[ 2  0 12 -5  3 -1 14 18 -8  0] = Maz
[ -4   1  -2 -39  -2  -3   8 -18  -6  -1] = betu
[  5  -4 -12   1 -15   0  13  17  -5   8] = Sadiz
[  1  -3 -39  -2  -3   8 -18  -6  -1   1] = gabip
[ 9  1 -9 19 -5 -2  2  2 13  7] = dor
[ -6   0 -17  61   0 -11 -13 -14  17  12] = gired
[  2  -1  12  85   1   3  12  -8 -26 -10] = Pup
[-1  7  1 55  1  3 10 -2  8 -1] = fotun
[ 0  3  0 12 -5  3  1  0  1  0] = Buka
[-10  -1   8  -5 -11  11  -3   8   2   5] = pebiz
[ -5  -2  14  70   2   6   5 -69  -2  -6] = kupe
q: [ -3 -39  -2  -3   8 -18  -6  -1] -> gabip
q: [ -6   0 -17  61   0 -11 -13 -14  17  12] -> gired
q: [ -5  -2  14  70   2   6   5 -69  -2  -6] -> kupe
q: [  1  -2 -39  -2  -3   8 -18  -6  -1] -> betu
q: [ 9  1 -9 19 -5 -2  2  2 13  7] -> dor
q: [ 0  3  0 12 -5  3  1  0  1  0] -> Buka
both gired Pup:  -> [12]

[ -6  10  41  56  -5  44  22 -39 -20  20  62 -47  -6  -9 -13  17 -28  33
  12  32  -9] -> gired
[ 17  49  30  70 -30  18 -22  50  -2  24  60  -6  -6  13 -42  29  12  53
  21  61 -61] -> Maz
[  7   6  41  56  -5  44  22 -39 -20  20  62 -47  -6  -9 -23  17 -28  33
  12  32  -9] -> betu
[-14   5 -10  -3  -2   6  10  13  -9 -11  -8  -5   1  10   5   8  -5  -4
  -4   1   3] -> Vavin
[ 10  27  12  28  -5  36  -4 -20  10   7  34 -20  -5  10 -48  16 -14 -14
   3  18 -14] -> Pup
[ 21  18  -6  -1  14  20 -30  -8 -11  14 -15  -3 -21  23  28  24  15  53
  15   3 -11] -> Sadiz
[ 16  -6   4  23 -13   1  22  59  -3  -4 -23 -11 -11  45 -15  46   9  16
  -9  21 -18] -> gabip
q: [18 -6] -> Sadiz
q: [  4  23 -13   1  22  59  -3  -4 -23 -11 -11  45] -> gabip
q: [ 16  -6   4  23 -13   1  22  59  -3  -4 -23 -11 -11  45 -15  46   9  16
  -9  21 -18] -> gabip
q: [  7   6  41  56  -5  44  22 -39 -20  20  62 -47  -6  -9 -23  17 -28  33
  12  32  -9] -> betu
q: [-5 10] -> Pup

[-24 -48  59  10  13  28  -5   7 -77  22 -10  -5   1 -19] -> gabip
[ 62   9 -13 -40 -11 -56  28   9 -10   0 -29  -6  45   7] -> Maz
[ -3   0  12 -24 -48  59  10  13  28  -5   8 -77  22 -10] -> fotun
q: [-24 -48  59  10  13  28  -5   8 -77  22 -10] -> fotun
q: [ -3   0  12 -24 -48  59  10  13  28  -5   8 -77  22 -10] -> fotun

[-51  11 -18 -39 -64] -> gired
[ 12 -30 -55 -56  46] -> kupe
[-46  13 -65 -28 -46] -> Pup
[  4  15 -29  43  61] -> fotun
[  5 -45 -72 -37  29] -> Maz
[50  8 64 21 64] -> Sadiz
[-85  12   5  24  30] -> dor
[-86 -41 -11 -41  -5] -> pebiz
[-66 -45 -11 -41  -5] -> gabip
[ 68 -19 -26  44  45] -> betu
[-39   4 -44 -16 -76] -> Vavin
q: [ 13 -65] -> Pup
both Vavin fotun:  -> [4]
q: [-86 -41 -11 -41  -5] -> pebiz

[ 2 15 74 17 -5 18 24 67  9 -8] -> Buka
[  3  20  28 -19   8  14  14  24  22 -11] -> Vavin
[ 16  12  69 -19 -10  24  14  14   3  13] -> Maz
[ 14  20  28 -17   8  14  14  24  22 -11] -> fotun
[ 46  26  18 -11 -27  19 -39  18   4   5] -> gired
q: [ 14  20  28 -17   8  14  14  24  22 -11] -> fotun
both Vavin gired:  -> [-11]
both gired Vavin:  -> [-11]
both gired Buka:  -> [18]

[  1 -20   1   6  -3 -35  -7   4 -29 -15  20  -1   8  10  11  -4   9 -10
  30  35  14  13  53   5   0 -11 -10  10   3 -15  -5  10   8   3   9  13
 -11  -3  -6 -10   4 -11 -21   4 -11  16  -4  -5 -50 -12  34 -18] -> pebiz
[ 16  -4 -15   3  14  13   7   7  -2  17  -5  14   4 -14  -3 -15   4  -5
  31   9   0  -5  32   8  -4  -6 -30  -8  -5 -23   1 -20  33   7 -19 -14
   4  25 -17 -10  19   9   4  -6   8  16  10   2 -50 -24 -11  11] -> gired
[ 29  -3 -19 -16  10  12  -6  -4  -2  23  -6   9   4 -14 -61  -4   2   8
  30  23   3  -3  31  -3   3  -1 -10  -6  13 -16   2 -23  30   3 -14   5
  18  18  -5  -4  47   6  -3 -11  16  16   4   1 -50 -18   5 -10] -> fotun
[  9  -1 -20  -1  -6  13  -3   6  -1  14 -12  17   8 -19 -36  -7   8  -5
  32   8   0 -15  28   4 -11   6 -17  -7  -1 -24  -7 -18  28  11 -13   2
  19  20  -4  -9  39   0   4  -9  -9  16  21  -5 -50 -22  -3  18] -> Vavin
[  0   4 -12  10  13 -13   3 -15  -3  27 -20   6  -4 -16  43 -25 -24  -9
  32   1   2 -14  21  -7  -9  -1  26  -5   5  11  10 -14  -7  -5  31 -27
 -12  -3 -25   7  11   3 -27   4 -35  16 -11  11 -50   8 -34 -95] -> Maz
[  0   4 -12  10  13 -13   3 -15  -3  27 -20   6  -4 -16  43 -25 -24  -9
  32   1   2 -14  21  -7  -9  -1  26  -5   5  11  10 -14  -7  -5  31 -27
 -12  -3 -25   7  11   3 -27   4 -35  16 -11  11   3   8  -4 -10] -> kupe
[  8   3  -6   8  16  -3   4 -15   1  45  -7  24 -11 -14  13 -20 -31  14
  31 -14   9 -12  23   1  -7 -18  15 -16  -2  18  12   3   3 -17  14 -32
 -10   0 -19  14   2   0 -12  -7 -33  16  -9  -2 -50   2 -28   7] -> betu
q: [18 -5] -> fotun
q: [  8   3  -6   8  16  -3   4 -15   1  45  -7  24 -11 -14  13 -20 -31  14
  31 -14   9 -12  23   1  -7 -18  15 -16  -2  18  12   3   3 -17  14 -32
 -10   0 -19  14   2   0 -12  -7 -33  16  -9  -2 -50   2 -28   7] -> betu
q: [ 29  -3 -19 -16  10  12  -6  -4  -2  23  -6   9   4 -14 -61  -4   2   8
  30  23   3  -3  31  -3   3  -1 -10  -6  13 -16   2 -23  30   3 -14   5
  18  18  -5  -4  47   6  -3 -11  16  16   4   1 -50 -18   5 -10] -> fotun
q: [  9  -1 -20  -1  -6  13  -3   6  -1  14 -12  17   8 -19 -36  -7   8  -5
  32   8   0 -15  28   4 -11   6 -17  -7  -1 -24  -7 -18  28  11 -13   2
  19  20  -4  -9  39   0   4  -9  -9  16  21  -5 -50 -22  -3  18] -> Vavin
q: [ 16  -4 -15   3  14  13   7   7  -2  17  -5  14   4 -14  -3 -15   4  -5
  31   9   0  -5  32   8  -4  -6 -30  -8  -5 -23   1 -20  33   7 -19 -14
   4  25 -17 -10  19   9   4  -6   8  16  10   2 -50 -24 -11  11] -> gired
q: [  0   4 -12  10  13 -13   3 -15  -3  27 -20   6  -4 -16  43 -25 -24  -9
  32   1   2 -14  21  -7  -9  -1  26  -5   5  11  10 -14  -7  -5  31 -27
 -12  -3 -25   7  11   3 -27   4 -35  16 -11  11 -50   8 -34 -95] -> Maz

[ 18  10  69 -19  21  16 -18  21]  Maz
[  9   6 -15 -15 -25  13 -20  14]  Vavin
[  0   5  15  18  21 -15   8  13]  betu
[  9   6 -15 -15  12  13 -20  14]  Sadiz
[-19 -10  19   2   4  -2  -2   8]  dor
[-43 -32   9  12  -3 -19 -15  21]  kupe
[  8  20 -12 -37  25   7 -20   1]  fotun
[  0 -19  15  18  21 -15   8 -11]  pebiz
q: [-19 -10  19   2   4  -2  -2   8] -> dor
both Vavin fotun:  -> [-20]
both kupe dor:  -> [-19]
both pebiz fotun:  -> [8]

[ 66  59  45 -59  61 -23  26 -43  43  71  29 -25]  fotun
[-54  59  45 -59  61 -23  26 -43  43  71  29 -25]  Vavin
[ 66  59  45 -59  61 -23  26  45  43  71  29  -5]  pebiz
q: [ 66  59  45 -59  61 -23  26 -43  43  71  29 -25] -> fotun
q: [-54  59  45 -59  61 -23  26 -43  43  71  29 -25] -> Vavin
q: [ 66  59  45 -59  61 -23  26  45  43  71  29  -5] -> pebiz

[-46 -47 -23 -38  37 -33] -> gabip
[ 37  93  29 -24  -5  64] -> pebiz
[ 24  93 -42  25  93  92] -> kupe
[ 39 -54 -51  45  29  28] -> Pup
[ 37  93  29 -24  -5  48] -> Vavin
q: [ 37  93  29 -24  -5  48] -> Vavin
both pebiz kupe:  -> [93]
both Vavin kupe:  -> [93]
q: [45 29] -> Pup

[ 52  62  -9 -29  55 -18]  Pup
[ 52  52  -9 -29 -11  63]  gired
[ 39  25   5 -36 -18  39]  pebiz
[ 73 -12 -19 -43 -63  62]  Vavin
[ 52  52 -11  -9 -29 -30]  fotun
q: [ 52  52  -9 -29 -11  63] -> gired
q: [ 52  62  -9 -29  55 -18] -> Pup
q: [ 73 -12 -19 -43 -63  62] -> Vavin
both Vavin Pup:  -> [62]
q: [ 52  52  -9 -29 -11] -> gired

[-14 -50 -49  79] = fotun
[ 79 -49 -60  15] = Maz
[-14 -49 -13 -14] = Pup
q: [-14 -49 -13 -14] -> Pup
both Pup Maz:  -> [-49]
q: [-14 -50 -49  79] -> fotun
q: [ 79 -49 -60  15] -> Maz
q: [-49 -13] -> Pup
both Maz Pup:  -> [-49]

